These are the activations of a small neural network, seen along a few directions. Each row is one input.
In each table, some parts of the input vary, and every possible input appears once, in random order.
A made-up example of a description, with smaller parts first: one of 5 places around a ring, together with either a single point or one of 11 places along a line or (one of 3 separate values, together with one of 4 places along a line).
Shared parts are said once, and a part with two or three values counts as separate values.
In the rows, 128 means zero.

Other details of the inputs vary at random and push rows far along two fixed directions, the same in every table; ignore that.

Rows:
R1: [133 133 123 110 128 100 138 140 151 120 108]
R2: [110 131 107 132 168 140 107 101 125 109 140]
R3: [129 130 141 113 138 115 148 147 147 117 111]
R4: [142  99 138 117  99 132 126 116 104 147 144]
R5: [111 124 130 127 143 107 130 148 163 127 126]
R6: [132 111 135 134  87 144 118 120  92 147 145]
R7: [138 145 122 133 123 140 118 109 110 124 135]
R8: [142 101 133 116 104 137 125 118 102 141 148]
R9: [136 146 132 136 125 112 144 145 146 123  98]
R10: [103 133 135 123 144 113 139 147 160 129 129]
R11: [135 139 134 112 133 104 146 139 151 121 113]
R12: [112 129 109 131 163 145 110 104 126 114 139]
R13: [115 159  87 138 236 167  84  60 101  81 139]
R14: [145 103 132 139  78 140 130 128  92 154 145]
R15: [110 130 136 123 146 121 139 150 161 132 122]
R16: [126 150 138 129 124 112 136 143 147 122 102]
R17: [114 129 136 124 148 116 136 151 161 132 125]
R18: [130 140 135 136 128 120 147 151 143 119 100]
R19: [150 119 116 139  87 135 124 120 101 147 143]
R20: [123 122 114 131 160 141 109 111 128 121 140]
R21: [111 131 136 126 147 111 135 149 162 131 129]
R22: [104 133 135 124 144 118 139 149 160 130 126]
R23: [137 149 126 133 123 113 144 147 149 120 105]
R24: [128 140 134 131 129 124 147 156 142 115 104]
R25: [118 144 141 125 127 125 141 155 142 114 105]
R26: [106 127 128 127 140 106 132 146 162 124 128]
R27: [129 114 130 131  93 148 118 124  93 138 145]
R28: [140 125 117 134  94 141 112 108  97 141 149]
R29: [119 145 142 129 127 120 140 149 143 119 102]
R30: [151 108 130 142  73 131 128 122  97 161 145]
R31: [121 147  82 138 226 176  81  60 100  83 132]
R32: [146 106 132 118 104 127 121 107 107 145 142]
R33: [140 118 129 137  89 137 114 109  96 151 145]
R34: [148 112 143 119 106 131 129 107 107 144 147]
R35: [142 105 128 136  86 145 128 131  92 145 146]
R36: [130 129 143 113 138 112 147 141 149 119 107]
Description of these inputs: one of 2 separate values, together with either one of 6 places around a ring or (one of 3 separate values, together with one of 4 places along a line).
The inputs of R28 and R7 match in every part but the choice among 2 separate values. If R4 is changed in the same way as R28 into R7, which row does it become?
Answer: R36
Change only the place on the line of 4 in R24. List by row number the other rows that result.
Answer: R9, R18, R23

Rows:
R37: [119 108 123 130 159 154  99  97 112 125 167]
R38: [107 142 138 118 112 110 150 197 181 123  83]
R39: [137 113 130 159  71 150 130 110  93 163 161]
R40: [ 98 160  78 125 246 124 107 123 157  89  98]
R41: [139 139 143 115 116  71 149 165 191 131  82]
R42: [ 97 121 136 117 141  86 149 191 196 137 114]
R43: [162 119 106 112 140 150 114  82  96 119 148]
R44: [159 103 159 111  41 100 153 148 134 180 162]
R45: [ 95 136 142 123 132  85 155 174 203 137 114]
R46: [134 139  95 149 162 183  98  92  88 113 132]
R47: [147 109 112 112 143 145 105  79  93 124 131]
R48: [109 160 119 128 126 113 129 151 147 107 101]
R49: [130 166  90 111 216 132 133 104 133  62  90]
R50: [ 96 135 153 120 131  87 154 171 205 131 114]
R51: [111 154 133 132 104  75 147 185 173 120  86]
R52: [153 105 147 116  60 130 142 119  96 164 178]
R53: [138 119 137 109 118  76 152 168 191 126  75]
R54: [108 159 136 136 111 106 158 188 185 136  85]
R55: [114 109 120 129 157 153 103 101 113 112 165]
R56: [127 122 124 124 161 162 109  87  81 109 129]
R57: [113 149 163 125 123  99 159 186 180 126  90]
R58: [107 139 129 117 108  93 154 192 175 117  85]
R59: [117 152 133 143 108  78 153 183 175 127  81]
R60: [124  99 130 137  95 138 116 106 108 182 189]
R61: [152 123 121 135 151 157 127  94  89 116 141]
R62: [152 104 167 134  69 140 135 133  97 172 176]
R63: [134  98 168 125  64 138 127 123  89 169 165]
R64: [114 159  96 111 228 132 118  94 129  67  72]
R65: [160 102 160 139  62 135 142 126  96 175 174]
R66: [144 135  80 159 176 167  84  67  67  93 132]
R67: [139  94 159 116  58 129 133 115  88 177 168]
R68: [133 136  86 159 174 174 100  75  82  99 129]
R69: [116  90 157 128  76 138 127 118 120 158 191]
R70: [129 125 136 136  75 157 114 127  99 155 156]
R71: [136 136  88 142 157 154  92  87  79  94 132]
R72: [154  96 147 115  68 126 120 103  95 173 161]
R73: [126 180 100 130 251 142 120 111 137  53  77]
R74: [133 132 122 136 174 175 107  92  87 104 131]
The inputs of R53 and R41 match in every part but one. If R64 is changed in the same way as R53 into R41, which row does it become?
Answer: R67
What is each input in this table made of?
Answer: one of 2 separate values, together with either one of 4 places along a line or one of 6 places around a ring or one of 9 places around a ring
Change only the choice among 2 separate values in R65. List by row number the other rows that result.
Answer: R61
A walk changes only the place on the ring of 6. It starts at R58 and steps to R71. List the rest of the walk in order.
Answer: R66, R68, R46, R38
Change only the place on the line of 4 in R69. List by row number the other rows that result.
Answer: R45, R50, R60

Rows:
R75: [150 120 131 125  91  94 151 150 144 135 121]
R76: [144 121 118 128  97 106 153 156 143 138 118]
R77: [149 135 147 106 101  93 155 139 158 139 103]
R78: [128 157 150 147 123 128 127 141 131 134 116]
R79: [103 142 123 112 136 104 127 144 161 124 140]
R80: [109 135 134 136 118 126 139 160 138 124 112]
R81: [118 133 137 144 113 155 113 113  92 143 141]
R82: [124 111 127 114  94 108 139 164 146 139 112]
R83: [126 140 129 147 119 125 154 155 133 121 119]
R84: [116 125 117 119 156 115 129 142 155 143 121]
R85: [146 142 130 151 108 138 103 101 107 147 145]
R86: [143 141 136 125 128 129 145 161 141 123 107]
R87: [150 121 120 135 117 155 136 123  85 131 144]
R88: [102 173 109 147 185 142 113 126 136  90  83]
R89: [140 108 113 128 106 139 107 107 101 128 139]
R90: [104 120 137 124 168 122 129 132 145 108 123]
R91: [122 148 139 149 117 123 145 147 130 129 118]
R92: [132 108 117 131 113 162 119 128  88 130 137]
R93: [114 136 131 135 102 115 124 137 137 147 118]
R94: [159 122 116 131 111 144 114 107 107 138 144]
R95: [109 130 128 140 114 127 140 165 142 124 108]
R96: [132  94 126 132 136 125 112 102 107 148 157]
R97: [130 142 126 148 104 109 138 138 136 140 124]
R98: [125 131 154 103 128 116 145 138 133 121  99]
R99: [105 140 113 129 191 154  96  80 109  87 147]
R100: [102 189  84 114 249 123 102 104 161  69 102]
R101: [112 131 125 141  94 120 127 141 142 146 115]
R102: [144 110 122 120 108 134 106 104  99 127 141]
R103: [130 119 141 108  96  95 146 150 155 136  99]
R104: [114 149  84 131 239 143  85  68 108  79 121]
R105: [148 130 120 149 107 143 108 105 110 139 148]
R106: [121 110 121 121  90 111 142 168 150 139 109]
R107: [130 149 139 144 124 128 139 155 141 123 115]
R108: [112 125 129 123 170 141 134 135 151 120 123]
R109: [120 115 140 135 162 128 141 134 162 115 132]
R110: [127  92 143 135 137 145 120 105 110 135 159]
R111: [116 124 138 121 126 154 117 105 120 137 178]
R112: [137 113 139 119 115 145 112 114  89 124 141]
R113: [110 125 136 121 120 153 115 105 119 130 180]
R114: [161 120 123 119 111 126 134  87  96 134 139]
R115: [123 120 141 121 105 113 138 166 141 122 106]
R116: [114 125 124 133  99 111 134 152 147 136 117]
R117: [123 126 133 126 181 139 136 130 158 121 115]
R118: [141 126 106 152 107 137 124 107 101 135 150]
R119: [154 123 131 130 116 141 132 113  86 125 147]
R120: [118 156 126 112 181 120 133 132 148  86  68]
R121: [112 120 120 137  91 116 136 156 149 140 114]
R122: [103 129 130 115 137  96 129 144 157 123 131]
R123: [118 113 135 127 133 162 124 108 124 142 178]
R124: [146 114 130 110 111 131 117  90  98 134 136]
R125: [109 144 110 119 173 116 126 136 160 127 136]
R126: [135  99 122 140 136 130 110 104 118 149 168]
R127: [134 112 125 125 117 157 118 125  87 131 140]
R128: [152 121 147 117  82  94 144 154 156 143 120]
R129: [156 129 147 115 117 146 133  95  92 138 136]
R130: [123 127 119 122 174 112 129 136 163 135 110]
R131: [142 138 144 112 126 114 160 132 125 124 108]
R132: [157 126 140 124 115 147 122 109  95 129 144]
What is each input in this table made of?
Answer: one of 2 separate values, together with either one of 9 places around a ring or (one of 4 places along a line, together with one of 5 places along a line)
The inputs of R75 and R119 match in every part but the choice among 2 separate values. If R128 is changed in the same way as R75 into R119, which row does it become?
Answer: R132
Change only the place on the line of 5 in R83. List by row number the other rows that result.
Answer: R87, R91, R119, R131
Change only the place on the line of 5 in R81. List by row number the other rows that result.
Answer: R80, R98, R112, R127
Change only the place on the ring of 9 in R130. List by row number the other rows that result.
Answer: R79, R84, R96, R100, R104, R122, R125, R126
Change only the choice among 2 separate values in R89. List by row number the other rows that result.
Answer: R115
